These are the activations of a small neural network, seen along a few directions. Each row is one input.
In each table, some parts of the input vary, and every possible input appears once, in random order.
Descriptions start from the smaller parts, as in this example, which fits no table here: values(3) and (point or ring(9) or (ring(5) and line(6))).
Shared parts are said once, and a part with two or three values counts as separate values.
In the rows, 128 means zero.

Table:
r1: 132	74	64	179	78	143	176	228	5	192	152	122	87	105	80	88	111	121	162	70
r2: 134	162	135	142	152	131	145	70	181	131	110	124	117	181	138	152	158	151	140	134
r3: 134	145	154	117	158	125	131	77	189	123	132	114	140	148	136	137	133	142	118	130
r4: 103	76	119	92	85	133	54	202	85	57	92	156	116	66	93	106	125	97	80	156
r5: 132	160	144	131	152	121	130	76	175	130	121	117	135	156	138	142	146	148	129	136
r6: 120	163	108	157	133	125	142	111	144	151	114	158	141	145	181	129	138	127	167	137
r7: 139	64	117	150	95	139	163	219	17	171	167	96	99	88	55	85	88	115	123	68
r8: 124	150	143	122	136	113	135	98	146	148	131	124	160	129	163	126	123	134	140	144
r9: 143	148	159	116	158	127	130	61	190	128	135	120	127	162	127	152	142	147	114	132
r10: 135	138	164	106	163	135	127	88	177	112	154	109	146	126	148	141	111	135	114	137
r11: 136	75	83	160	78	141	174	224	5	193	157	104	102	101	72	96	100	113	149	70
r12: 98	90	109	104	76	128	54	206	76	63	83	158	116	74	98	111	134	104	95	162
r13: 127	166	110	157	137	127	144	99	157	145	111	154	133	160	170	137	147	135	161	133
r14: 90	92	104	109	81	124	68	200	61	65	83	173	107	87	103	119	140	88	108	157
r15: 130	142	156	116	153	116	127	80	171	133	139	117	142	134	145	132	126	133	123	135
r16: 137	169	112	152	137	122	143	86	167	143	114	149	125	175	161	149	154	143	157	131
r17: 124	153	146	129	146	123	137	84	156	139	125	123	145	144	148	130	135	141	132	138
r18: 118	156	129	133	137	107	143	105	145	152	121	137	152	136	174	134	131	130	154	144
r19: 150	145	161	102	163	132	130	69	203	106	153	103	135	154	135	161	124	151	109	131
r20: 129	137	158	112	145	118	127	98	160	143	140	127	160	116	158	129	115	125	128	145
r21: 115	75	125	82	103	151	55	204	82	36	112	149	120	61	90	110	118	81	68	150
r22: 144	167	113	150	145	121	144	73	178	136	110	143	113	190	150	155	158	153	156	132
r23: 93	99	74	119	74	142	69	215	72	69	76	188	104	88	113	114	148	91	122	149
r24: 156	61	118	125	102	148	156	220	24	164	185	87	115	80	60	101	70	110	117	67
r25: 130	133	162	112	162	130	122	101	160	116	159	107	155	115	159	122	108	117	117	139
r26: 126	161	131	137	148	119	146	85	172	136	113	131	136	166	152	145	149	146	141	134
r27: 138	163	145	131	156	124	131	66	187	125	119	114	126	170	128	150	154	155	124	132
r28: 142	141	162	104	164	136	130	82	193	107	152	106	144	140	142	150	117	144	111	133
r29: 122	159	132	136	143	110	143	88	153	146	120	135	137	151	161	141	142	137	147	138
r30: 140	76	103	156	80	128	164	224	11	180	161	94	105	93	62	94	94	120	137	76
What do these inputs look like to the network?
> line(5) and (values(2) or line(4))
The inputs of r20 and r18 match in every part but the line(5) part. If r4 is changed in the same way as r20 into r18, which row does it become?
> r14
Change only the line(4) part in r3. List by row number the other rows that result.
> r9, r15, r20
Change only the values(2) part in r4. List by row number the other rows that result.
> r7

Table:
r31: 154	114	124	170	130	149	213	135	101	218	170	91	124	154	105	123	109	149	159	67
r32: 120	138	111	112	129	143	93	115	170	65	78	161	95	168	109	155	178	124	103	143
r33: 106	171	175	118	108	83	129	41	150	163	85	121	125	157	118	143	173	178	114	168
r34: 154	147	111	177	140	136	198	140	114	207	185	104	129	142	137	119	101	134	164	72
r35: 108	148	101	122	121	127	86	114	166	73	73	176	105	163	148	165	167	129	126	158
r36: 143	126	156	90	134	144	80	81	174	58	142	124	114	137	111	141	140	134	66	146
r37: 125	128	186	86	165	123	88	93	188	78	131	109	170	102	149	130	110	106	97	163
r38: 134	139	142	100	120	139	91	108	177	46	106	148	93	152	93	156	149	152	81	153
r39: 122	126	183	76	170	137	86	85	183	76	133	111	146	107	122	141	120	119	89	146
r40: 185	129	128	157	149	121	201	128	92	197	192	85	124	168	104	138	109	139	150	59
r41: 152	159	143	148	171	136	189	47	200	174	145	97	139	187	154	162	143	167	147	110
r42: 105	133	165	90	156	111	95	97	191	104	124	143	186	96	186	118	114	108	113	166
r43: 107	164	124	119	136	111	89	111	160	93	83	173	167	126	188	137	143	115	140	182
r44: 113	101	103	116	93	123	116	193	74	149	122	136	159	67	148	99	97	100	146	141
r45: 111	88	137	115	120	120	126	182	81	139	156	126	158	62	148	92	91	94	117	127
r46: 124	82	82	134	88	153	122	200	63	109	102	149	75	128	56	116	144	109	119	102
r47: 113	102	73	145	83	134	115	200	59	102	103	155	84	122	104	133	141	110	134	118
r48: 115	112	95	140	94	125	120	191	56	137	104	161	142	87	137	100	113	100	148	138
r49: 184	167	146	133	184	111	176	38	195	163	158	99	139	198	140	168	138	162	142	100
r50: 115	101	75	152	83	131	108	199	62	135	91	174	108	93	119	104	136	106	155	125
r51: 126	80	154	102	136	146	114	173	71	113	164	97	120	74	83	112	95	104	98	110
r52: 126	143	102	188	131	135	198	143	103	205	157	101	121	150	151	92	104	145	196	84
r53: 129	82	158	112	131	132	118	179	77	114	162	94	142	70	111	103	85	92	103	126
r54: 110	154	137	92	120	111	87	110	171	97	108	153	177	105	199	136	125	116	141	197
r55: 103	116	141	147	80	95	153	136	48	211	106	102	116	119	60	104	140	156	129	110
r56: 140	75	122	120	113	152	107	174	68	101	168	101	99	102	70	108	116	115	77	97
r57: 151	185	128	154	175	126	170	53	216	175	152	120	144	174	171	149	130	155	157	115
r58: 128	191	126	165	158	122	174	54	194	156	138	118	129	184	198	132	136	167	188	144
r59: 108	154	104	130	125	119	77	119	166	94	69	187	131	133	171	141	167	121	146	170
r60: 131	86	108	129	98	145	118	200	72	86	131	125	80	114	51	123	125	132	93	103
The inputs of r53 and r37 match in every part but one. If r34 is changed in the same way as r53 into r37, which row does it become?
> r57
What do these inputs look like to the network?
> values(2) and (point or line(4) or ring(10))
Change only the ring(10) part in r47. List by row number the other rows that result.
> r44, r45, r46, r48, r50, r51, r53, r56, r60
Change only the values(2) part in r42. List by row number the other rows that result.
> r45
Change only the line(4) part in r49. List by row number the other rows that result.
> r41, r57, r58

Table:
r61: 160	174	150	150	170	117	182	48	194	175	127	108	117	204	97	156	148	181	137	91
r62: 145	73	103	128	74	138	117	208	26	116	154	115	82	104	39	108	115	120	80	90
r63: 125	149	142	97	150	135	93	64	231	56	112	129	134	164	152	152	158	143	86	162
r64: 117	69	127	146	92	147	171	192	39	171	145	92	77	112	31	102	108	142	117	71
r65: 118	83	122	149	103	148	173	208	52	179	175	94	132	72	116	88	73	118	149	98
r66: 135	178	163	120	175	113	130	28	226	152	148	125	167	147	198	146	125	151	142	150
r67: 145	117	112	175	145	146	188	146	85	182	180	78	95	148	95	105	122	135	141	56
r68: 138	126	125	177	151	134	191	147	87	207	194	77	149	110	158	86	92	117	169	81
r69: 111	94	140	87	126	141	48	158	125	17	98	152	105	100	96	126	131	101	81	160
r70: 95	103	168	74	137	111	51	149	119	56	96	151	157	61	139	108	108	91	108	181
r71: 128	59	128	96	97	140	83	187	65	95	100	160	101	88	42	120	135	95	77	114
r72: 107	134	166	79	136	133	54	94	169	36	84	134	113	125	101	160	166	123	68	176
r73: 139	85	113	123	85	124	119	211	30	141	167	113	138	65	104	92	86	104	111	114
r74: 164	150	155	151	162	106	212	76	127	224	166	85	162	165	156	143	109	147	179	101
r75: 100	148	154	77	141	128	62	115	181	44	112	141	162	93	180	146	132	96	96	197
r76: 113	161	152	93	155	119	99	69	232	80	126	134	182	132	213	134	128	124	110	183
r77: 154	185	145	154	173	119	184	67	206	185	158	114	167	169	177	140	114	153	163	114
r78: 83	180	27	185	61	104	122	174	98	149	36	223	122	143	215	127	171	123	222	178
r79: 153	171	133	125	167	143	125	39	234	110	149	122	118	182	155	166	147	163	121	129
r80: 120	70	136	91	108	124	86	190	69	120	112	159	157	49	105	105	105	78	107	138
r81: 180	145	124	154	153	134	207	88	137	180	167	88	109	203	111	164	132	158	157	80
r82: 86	163	32	187	54	110	122	157	85	143	10	223	69	181	135	140	209	152	194	152
The inputs of r78 and r82 match in every part but one. If r70 is changed in the same way as r78 into r82, which row does it become?
> r69
What do these inputs look like to the network?
> values(2) and (point or ring(10))
Change only the values(2) part in r66. List by row number the other rows that result.
> r79

Table:
r83: 170	163	139	150	171	117	198	50	191	199	150	93	143	185	158	154	130	154	170	103
r84: 114	95	113	112	100	153	80	224	80	72	104	158	131	71	111	106	105	70	109	144
r85: 119	163	162	91	165	112	81	52	220	89	121	141	142	138	157	147	158	138	96	162
r86: 111	63	152	83	86	135	90	178	56	90	135	103	116	65	60	121	112	110	68	138
r87: 110	71	88	107	89	145	78	219	64	65	121	159	132	59	139	113	102	75	112	153
r88: 91	182	95	134	95	100	89	67	204	86	33	193	104	190	172	174	194	161	149	196
r89: 146	93	99	169	109	163	185	192	49	156	182	98	75	142	60	103	104	134	120	47
r90: 143	177	140	155	168	114	197	50	177	209	156	110	166	176	176	144	124	160	180	113
r91: 109	155	167	93	164	117	84	62	217	76	101	146	139	137	173	145	153	137	122	182
r92: 174	175	139	150	174	128	192	58	201	188	169	97	134	192	144	156	146	169	150	93
r93: 113	116	101	190	93	121	189	196	34	220	152	98	126	95	123	75	97	131	171	91
r94: 156	93	104	158	96	131	177	185	47	205	171	107	105	125	90	101	102	133	149	70
r95: 126	152	191	75	161	108	92	41	198	85	125	94	140	146	130	158	151	152	80	170
r96: 92	103	51	144	46	131	92	217	45	96	33	207	87	117	93	125	162	115	135	147
r97: 127	167	130	107	159	131	75	77	210	62	113	158	155	135	208	149	149	113	125	182
r98: 109	63	128	99	97	137	85	189	66	86	123	125	127	61	69	97	115	103	81	126
r99: 167	97	102	171	108	148	175	189	46	179	165	113	104	126	67	114	85	130	141	59
r100: 126	198	140	164	167	101	200	56	164	219	149	100	169	164	197	134	128	164	201	124
r101: 113	79	125	97	101	135	78	192	72	96	125	148	116	66	84	108	126	88	85	127
r102: 103	73	125	107	101	152	84	206	76	86	101	160	124	60	98	106	110	85	108	144
r103: 120	141	174	89	163	108	92	52	213	78	114	115	152	142	142	139	135	148	89	160
r104: 127	178	160	103	163	120	84	82	222	65	99	146	150	153	186	148	143	115	121	179
r105: 165	167	142	157	188	141	196	57	187	156	169	89	112	214	130	160	147	164	147	82
r106: 141	109	106	169	107	124	179	181	32	208	161	115	124	113	105	95	96	125	164	80
What do these inputs look like to the network?
> values(2) and (point or line(5) or line(6))
The inputs of r93 and r100 match in every part but the values(2) part. If r96 is changed in the same way as r93 into r100, which row does it become?
> r88
Change only the values(2) part in r103. List by row number the other rows that result.
> r98
